array([ 126.605,  -67.459,  166.004,   52.353,  -84.259,  117.926,
       -131.920])
Report the entry just left of 117.926.
-84.259
The entry just right of -67.459 is 166.004
The entry just right of the largest entry: 52.353

Questions about the grid below. Counting starts at 1.
1) Give the entry directly above -9.
2) Give the bottom-left entry.
3) Give the bottom-right entry.
4) Give the entry at row 3, column 1.
5) Give the entry at row 1, column 1.
6) Give the entry just right of 47.
7) Give the entry in row 1 and column 2.
8) Give the entry directly above -20.
array([[ 44, -18,  35, -53, -25,  39, -19,  18,  11,  39],
       [ 33,  -1,   6,   5,   3,   4,  14,   5,   6,   3],
       [ 57, -10,  29, -45, -31,  13, -28,   5,  -7,  29],
       [ 44, -18,  29, -54, -26,  41, -21,  19,  16,  40],
       [ 39,   0,  18, -22,  -4,  -4,  11,   7,  18, -12],
       [ 46, -27,  17, -54, -29,  45, -26,  19,  28,  39],
       [ 55, -11,  30, -47, -31,  17, -27,   7,  -6,  30],
       [ 42,   4,  21, -24,  -2,   2,   2,   3,  18, -12],
       [ 47,   9,  25, -26,   2,  11, -14,  -3,  17, -12],
       [ 52,  11,  22, -31, -20,  27, -18,  14,  -2, -13],
       [ 58, -11,  26, -46, -28,  16, -27,   6,  -9,  23]])
1) -2
2) 58
3) 23
4) 57
5) 44
6) 9
7) -18
8) 2
